These are the activations of a small neural network, seen along a few directions. Each row is one input.
Each table varies a few parts of the input and shows all the possible inputs, shuffled.
Descriptions start from the smaller parts, as in this example, which fits no table here: one of 5 places around a ring, together with either a single point or one of 9 places along a line or (one of 2 separate values, together with one of 6 places along a line).
Shared parts are said once, and a part with two or three values counts as separate values.

Other details of the inputs vary at random and push rows far along two fixed directions, the same in every table; ignore that.

Rows:
x1: [-34.0  19.9  -8.4  13.3  32.2   6.0 -29.2   4.6 -51.2  -2.6  -1.0 -37.2]
x2: [-26.7  24.8  16.1 -33.4 -31.7 -33.6 -11.2   0.9 -20.9  16.6  -4.4  30.8]
x3: [  2.5  -4.3  -1.9   1.9 -25.2  -9.3   3.1  -0.2   7.5   0.9   2.7  23.2]
x4: [-37.3  23.0  -9.4  10.7  39.3   5.1 -29.9  14.1 -54.2   8.8  -8.9 -40.2]
x5: [  9.4 -14.5   4.7 -12.2 -18.4 -11.8   7.3  -5.3  18.4   0.8   2.4   3.6]
x6: [-63.1  35.2   9.9   7.3  27.8  -5.1 -36.0  11.5 -74.9   3.3  -0.9 -26.9]
x7: [ 25.5 -11.4  -6.5   3.5 -20.6 -12.0   9.8   3.6  29.0   1.7   8.9  15.1]
x8: [-10.6  31.0  21.4 -30.9 -25.6 -14.3   5.7  -5.9   3.6  11.1   1.5  37.0]
x9: [ 32.0  -3.4  -5.0  -3.6 -11.2  10.8  21.8 -13.0  41.6   1.0  -3.7  23.5]
x10: [ 17.4 -28.4  -7.2  25.0  14.0  13.6   5.5   1.9  10.6  -1.9   1.0 -25.8]
x11: [ 26.3  -5.0  -6.2  -3.5   0.4  16.1  15.6  -8.5  23.0 -10.4   3.5  20.0]
x12: [-22.0  23.5  17.1 -20.8  16.2   7.4  -3.4   9.0 -31.7   6.7   2.9  -8.8]
x13: [-20.5  -0.3  17.5 -30.9 -34.7 -21.2   5.1 -12.8  -4.7  14.0 -16.4  25.2]
x14: [  9.9  -8.6  -0.9  -6.4 -18.8  -6.1   4.0   4.1   8.6   8.5   4.7  -2.0]
x15: [-10.7   5.9  14.4 -35.6 -39.0 -23.6  -2.4  -3.5  -5.5  17.2  -4.6  23.1]
x16: [ 17.9   1.9  -0.9 -12.7  -0.4   8.3  17.1  -8.3  16.7   1.3  -7.2  23.1]
x17: [-15.3  12.8  -9.9  -2.6  -5.6  -3.3 -12.8   0.5 -21.6   4.1  -3.4  -2.4]
x18: [ 31.8 -25.8 -24.3  35.1  26.9  15.2   3.3  -0.8  20.4  -8.8   1.1 -28.8]
x19: [-66.2  45.7  27.2 -27.8  24.0   6.0 -17.1  10.7 -76.2  18.0 -13.5 -11.4]
x20: [  9.2  -6.8   2.2  -4.1 -13.2 -18.5   4.9  -2.9  20.5  -3.2   5.2  13.4]
x21: [-13.9  14.3  16.9 -29.6 -29.8 -32.6  -1.3  -6.3  -0.4   3.0  -5.9  31.1]
x22: [-12.4  10.2  -2.1 -18.1 -23.1 -12.9 -10.5  -7.3 -12.2   6.1  -7.4  19.9]
x23: [25.5 -4.8  6.2 -4.5 -7.1 13.3 17.3 -2.5 32.0  0.3 10.6  3.9]
x24: [ 27.8 -36.7 -14.7  34.3  21.1  22.3   5.6  10.8  19.5  -3.9   4.4 -31.3]
x25: [-22.8   4.4  21.5 -34.9 -35.1 -22.0   4.0 -11.5  -9.0  11.2 -20.7  27.1]
x26: [ 23.0 -16.5 -26.9  31.0  21.8  15.4   1.0   7.4  12.5  -2.4   0.4 -27.0]
x27: [ 24.7   0.8  -4.3  -2.9 -13.1  13.4  14.6 -13.3  32.6  -5.9   3.5  22.5]
x28: [-1.6  7.8  7.1  2.7 12.0 13.4  6.0  3.6 -4.5 -8.7  6.9 13.9]
x29: [ 13.8 -20.1  -8.6  31.1  18.3   9.1   0.6   4.6  14.9 -22.6   8.0 -13.2]
x30: [-32.4  11.7  -6.7  32.1  43.2  12.9 -29.5  22.3 -47.6  -6.1   8.6 -41.3]
x31: [  7.8 -21.0 -14.8  35.5  29.5  23.0  -1.6  16.5  -4.9   0.2   3.4 -44.7]
x32: [ 22.3 -20.6 -15.2   9.1  -6.4   0.8   5.8 -11.9  27.9 -13.0   1.4   4.4]
x33: [ 21.0 -16.4 -14.9  40.9  37.5  10.2  -5.7  13.3   8.0 -12.7  17.9 -40.2]
x34: [ 21.6 -24.9  -3.7   8.9 -20.3  -7.2  13.1  -9.5  36.3 -13.1   5.5  24.2]
x35: [ 12.3 -15.9 -21.2  28.9  34.1  12.5  -2.8   2.0   7.7  -9.6  -1.6 -33.3]
x36: [ -3.9  17.1  16.6 -18.0 -28.5  -2.9  11.2 -10.2  12.1   1.8   1.4  43.9]
x37: [ -0.6   1.9   2.7 -24.9 -27.5 -20.7   5.8 -16.6  10.9   3.4 -19.4  29.4]
x38: [ 32.8 -27.1   0.1  -4.1 -25.6  -8.0  14.7  -8.8  35.1   0.6   5.8   8.2]
x39: [-39.1  20.4  15.0 -17.1   8.5 -11.6 -19.0   7.3 -41.2   4.2  -4.6 -22.5]
x40: [ 13.9 -14.7 -18.3  25.7  24.5  13.7  -5.4  -0.3   8.1 -21.1   2.3 -25.2]
x41: [-16.1  16.9  20.4 -23.0 -16.0   4.0   8.8  -6.1  -5.1  14.7  -8.9  18.3]
x42: [ 20.9  -1.9  -4.9  24.9  45.4  24.1   5.9  16.6   8.2 -13.5  18.4 -22.7]
Description of these inputs: one of 6 places around a ring, together with either one of 2 separate values or one of 5 places along a line.
The inputs of x16 and x11 match in every part but the place on the ring of 6. If x4 is changed in the same way as x16 into x11, which row does it become?
Answer: x22
The inputs of x7 and x31 match in every part but the place on the ring of 6. If x8 is changed in the same way as x7 into x31, which row does it become?
Answer: x41
Change only the choice among 2 separate values in x8. List by row number the other rows that result.
Answer: x42
Change only the place on the ring of 6 in x6. List by row number the other rows that result.
Answer: x1, x10, x18, x33, x38
Which other rows agree with x36 in the place on the ring of 6? List them by row number.
Answer: x3, x6, x28, x29, x30, x34

Rows:
x43: [-64.3  60.2  18.8  16.2  48.5  15.0 -34.3  30.3 -77.0 -19.1   2.0 -22.7]
x44: [-23.9  27.4 -11.7  28.4  33.7  -5.3 -39.4  15.3 -32.1 -37.4   4.3 -37.1]
x45: [ 23.4 -17.9   7.9 -17.4 -59.4 -44.3   8.9 -14.1  49.7  15.8  -8.0  21.2]
x46: [-12.2  21.3  30.3 -53.6 -41.9  -9.8  24.2 -33.3   2.5   6.8 -15.2  37.1]
x47: [ 64.2 -26.5 -43.1  61.4  15.0  22.1 -11.7   6.4  38.7 -21.4  40.6 -34.8]
x48: [-67.5  43.3  35.1  -5.4  22.2  -5.0 -19.4  26.7 -64.6  35.0  -5.9 -29.2]
x49: [ 39.1 -31.8 -35.5  49.4  17.1  25.8   3.8  -3.2  31.7 -39.0 -15.0  -4.9]
x50: [-31.6  26.2 -23.5  12.3  26.8 -21.0 -25.8  28.4 -40.0   0.6  12.9 -39.2]
x51: [ 36.4 -66.9 -33.0  40.9   8.3  41.0  12.8   3.2  36.0  -6.0  -2.0 -44.3]
x52: [ -3.7  41.9  14.3 -48.6 -31.7  -6.8   6.4 -22.7   7.2 -12.6 -23.8  52.9]
x53: [-55.1  34.6  15.3 -15.2  69.7  20.1 -23.8  13.4 -75.1  -1.6  -2.8 -56.1]
x54: [-34.2  25.2   4.4 -41.6 -64.9 -21.7 -13.9 -23.4 -42.5  27.0 -19.1  57.7]
x55: [ -2.1   4.4  16.3 -48.0 -36.4  13.7  16.9 -15.7  16.6  20.6  -8.0  10.6]
x56: [ 12.1 -29.8   6.3 -27.2 -53.6 -27.5  13.3 -16.4  32.7 -19.0  13.3  26.9]
x57: [ -9.0  -6.4  19.5  30.5  23.1  23.5  11.3  13.2 -14.2 -14.0  18.7 -23.2]
x58: [-58.4  23.2   4.7   2.8  38.5 -14.5 -50.3  29.6 -68.8   8.7   5.5 -75.6]
x59: [-60.4  57.2  30.0 -48.8  29.5  -6.1 -27.2   7.9 -71.7  37.2 -24.4 -30.2]
x60: [ 57.8 -23.4 -21.7  47.3  37.9  19.4  29.2  33.5  33.3  -4.6  27.2 -14.6]
x61: [22.8 -7.4 -7.0 28.8 27.6 26.7 -3.2 31.2 14.3 -4.6 27.2 -8.4]
x62: [ 35.5 -14.3  -3.9   9.8   7.3  33.8  25.5  -6.8  38.6   3.9   1.3 -34.3]
x63: [ 17.4 -14.0  29.5 -11.3 -61.1  -3.1  33.5  -5.3  43.1  20.4   3.7  37.2]
x64: [ 11.0 -28.6 -33.7  47.6  26.8  19.2   2.6 -13.8  25.7 -20.4  -6.5   2.9]
x65: [ 24.2 -28.9  -4.8  22.5  30.5 -18.3  -9.9   6.8  11.1 -21.1  15.5 -32.2]
x66: [ 31.9  12.4   1.9 -33.9 -28.7   0.2  23.7 -30.9  52.3 -15.5 -15.6  62.0]
x67: [  5.8  20.4 -24.1   2.9  40.1  21.7   7.9  16.0  -5.6   3.0   2.0 -28.0]
x68: [ 38.2 -26.7 -42.4  34.2  22.9   5.3  12.4  11.3   8.6   3.0 -10.5 -15.8]
x69: [-44.1  30.2   8.0  28.2  48.3  14.8 -11.4  13.6 -30.5 -10.4  16.7  -4.0]
x70: [-39.9  23.4  29.9 -49.6 -49.2 -66.0  -9.0 -18.2 -20.6  10.6 -12.5  37.8]
x71: [  5.9  19.3   0.0  19.5  -0.8  23.7  -6.4  13.8 -16.3   7.5  29.4  12.1]
x72: [ 21.5 -12.9 -23.6  46.5  22.0  -6.8 -11.8  -7.6  32.5 -27.8  19.0 -12.9]
x73: [-48.5  48.5   0.4  -4.5  48.9  16.5 -14.1  -9.3 -35.3  -5.5  -5.5  -9.8]
x74: [ 52.1 -24.4  -8.7  12.1  17.5  26.1  28.2  -6.3  57.5   8.4  -5.2 -29.1]
x75: [ 51.2 -34.7 -14.3  14.5  34.4  39.8  20.3   7.0  46.9  -2.9   5.5 -45.3]
x76: [-12.7 -23.2 -12.8   9.3  12.1   7.6 -12.4   8.4 -21.3  15.2 -19.7 -35.4]
x77: [ 11.0  -6.5  -4.8 -11.4 -49.5 -41.7   9.6 -29.6  55.6 -16.0   6.6  63.5]
x78: [-15.5   1.2   3.3   9.9 -12.6 -14.5 -14.5   3.0  -8.0   6.2   6.8 -41.4]
x79: [-56.5  32.4  18.4 -18.0  21.1 -37.1 -45.7  18.4 -65.8  24.8  -4.3 -44.2]
x80: [-50.4  38.5  35.0 -81.2 -37.4 -11.6   4.1 -22.6 -38.8   9.0 -16.6  34.3]
x81: [ 23.8 -11.8  -6.0  27.3  64.5  31.8  13.1   0.5  10.5 -16.7   1.8 -52.0]
x82: [-53.1   8.9  22.9 -58.4 -42.1 -38.1 -10.3 -16.8 -51.0  15.5 -34.7  43.4]
x83: [-39.1  17.9 -17.5   3.1  20.6   4.3 -37.3  13.5 -55.5  13.2 -14.9 -16.9]
x84: [ 16.2 -29.7  -2.9 -10.3 -49.1 -18.7  18.5 -20.1  31.9  27.6 -34.8  24.6]
x85: [-16.7  47.6  -8.2 -15.8  43.5   4.3  -3.4  15.0 -45.7  18.2  -7.4 -25.2]
x86: [ 39.1   6.4   0.9 -38.7 -52.0   8.3  24.0 -29.0  36.6   9.4   5.2  55.9]
x87: [  8.2   4.1  14.4 -19.7  35.4   5.5   5.8  -5.0  -5.7  -4.1  -6.7 -10.9]
x88: [  2.6 -23.9   8.0 -25.2 -21.9 -26.2   7.5 -18.7  -0.7   6.7 -26.4  35.5]
x89: [ 21.4  -8.7 -26.1  44.5  31.7   2.9 -17.4   3.8  22.8 -41.6  18.6 -25.0]
x90: [ 42.3 -18.1  -6.6  41.8  19.4  26.0  15.9   8.1  50.9 -31.9  18.6  16.9]
x91: [  1.7  11.9  -2.4 -31.8 -45.3 -40.9 -19.0  -0.8  12.2   7.1   8.9  36.4]
x92: [ 27.8  -1.2  11.9  -5.9 -45.4   6.3  18.1  -1.0  23.1   6.6  23.9  51.1]
x93: [ 11.4 -24.0   2.8 -16.6 -50.3 -19.4  -0.3  -4.5  29.2   2.1   9.9   0.9]
x94: [ -6.1  17.7   3.3  -9.2 -16.3 -10.2  17.5  23.2   0.1  15.4   9.5  30.1]
x95: [ -6.9   2.6  38.1 -25.6 -31.8 -22.8  23.5  -4.7  10.2   7.3  -2.1  48.5]
x96: [-17.7  -9.9   3.4 -10.2 -47.3  -8.6   5.4 -17.0  -6.2  26.4 -29.4   6.2]
x97: [ 23.9   4.8 -10.4 -26.1 -43.8 -53.3  10.3  -0.4  21.1  11.0   2.6  38.3]
x98: [-46.3   1.9   2.0  13.9  14.3   4.6 -15.1  -7.1 -57.0   0.4 -18.5 -29.9]
x99: [-48.5  26.5 -24.4  -2.4  10.4 -10.4 -20.0  16.5 -60.5  19.4 -24.8 -12.3]
x100: [ 26.0 -45.1 -13.9  36.2  15.2   8.2  13.0  -8.9  20.5 -12.8 -17.3 -14.3]
x101: [-15.9   3.5  22.4 -32.8 -60.6 -47.1   6.2 -23.3   2.8  -4.6   0.1  33.1]
x102: [ 33.2 -11.3 -11.5  -4.1 -50.4 -19.3  -1.9 -13.6  31.6  -3.8  25.1  29.1]
x103: [  6.0   2.0   1.3  40.0  30.0  18.9   3.8   4.4  14.9 -15.3  19.5   9.5]
x104: [ -9.7 -30.1   3.3 -23.9 -39.0  -4.5  10.3 -21.4  -2.1  -2.4 -16.4  29.0]
x105: [ 44.7 -52.0 -11.8  21.2   8.7 -10.0   7.0   2.7  44.5 -32.5  23.3 -19.5]
x106: [ 54.7 -12.7 -26.6  13.6  31.2  38.0   7.7   5.9  45.4  -9.3  15.2 -16.2]
x107: [ 33.0  14.7 -26.7  27.8  41.6  51.4  -6.6   0.3  -0.3  -2.3  21.8 -32.4]
x108: [-69.7  23.7  28.7   8.5  49.0  26.0 -23.7  30.6 -80.6  -7.2  19.1 -45.6]
x109: [ 47.9 -42.7 -45.1  64.9  37.5  34.5   2.9  -4.3  42.4 -37.1  -6.7 -18.3]
x110: [ 21.6 -42.3 -22.0  42.6  45.6  19.6  -7.1  14.5   2.9   6.2 -14.3 -55.8]
x111: [ -6.8  31.9   5.9 -22.4  -0.6   1.6   4.2 -28.1   8.1  -1.9 -10.6  35.9]
x112: [ 34.9 -24.9  25.0 -11.5 -27.0 -10.5  24.8   8.9  43.0  21.1   2.6  30.6]
x113: [-58.4  35.9   7.2 -32.3 -38.7 -31.8 -16.9 -30.2 -40.4  15.6 -35.2  60.8]
x114: [-28.6  24.6 -22.9  17.7   9.7  17.0 -34.0  -0.5 -61.7  16.1  -4.2 -13.5]
x115: [ 14.7 -17.0  29.2 -32.7 -51.3 -12.7  23.9   5.8  34.6  20.9   1.3  44.6]
x116: [-15.7  -7.3  18.8   9.2   7.0  29.9   1.2  25.8 -10.4   8.6  17.3 -28.4]
x117: [ 18.0 -21.1  20.0  17.3  35.2   7.3  11.2  18.8   5.1 -13.1  15.8  -5.6]
x118: [ 14.7 -19.4  34.6 -33.1 -40.4 -17.1  26.9  -0.9  27.2  -2.9   6.6  57.7]
Describe the family of inputs behind these rows.
Answer: one of 4 separate values, together with either one of 4 places along a line or one of 5 places along a line or (one of 2 separate values, together with one of 5 places around a ring)
The inputs of x117 and x87 match in every part but the choice among 4 separate values. If x112 is changed in the same way as x117 into x87, which row does it become?
Answer: x59
The inputs of x106 and x83 match in every part but the choice among 4 separate values. If x107 is changed in the same way as x106 into x83, which row does it become?
Answer: x114
A walk changes only the place on the ring of 5. It starts at x70 and steps to x65. List the rest of the walk in order.
Answer: x105, x56, x101
Change only the choice among 4 separate values in x62. List by row number the other rows that result.
Answer: x63, x78, x96
Change only the place on the line of 5 in x102. List by row number the other rows that result.
Answer: x47, x50, x91, x97
Change only the place on the line of 5 in x60. List by row number the other rows that result.
Answer: x61, x71, x92, x94
Change only the place on the line of 4 in x69. List by row number the other rows that result.
Answer: x43, x90, x103
Change only the choice among 2 separate values in x58. List by row number the other rows that result.
Answer: x105
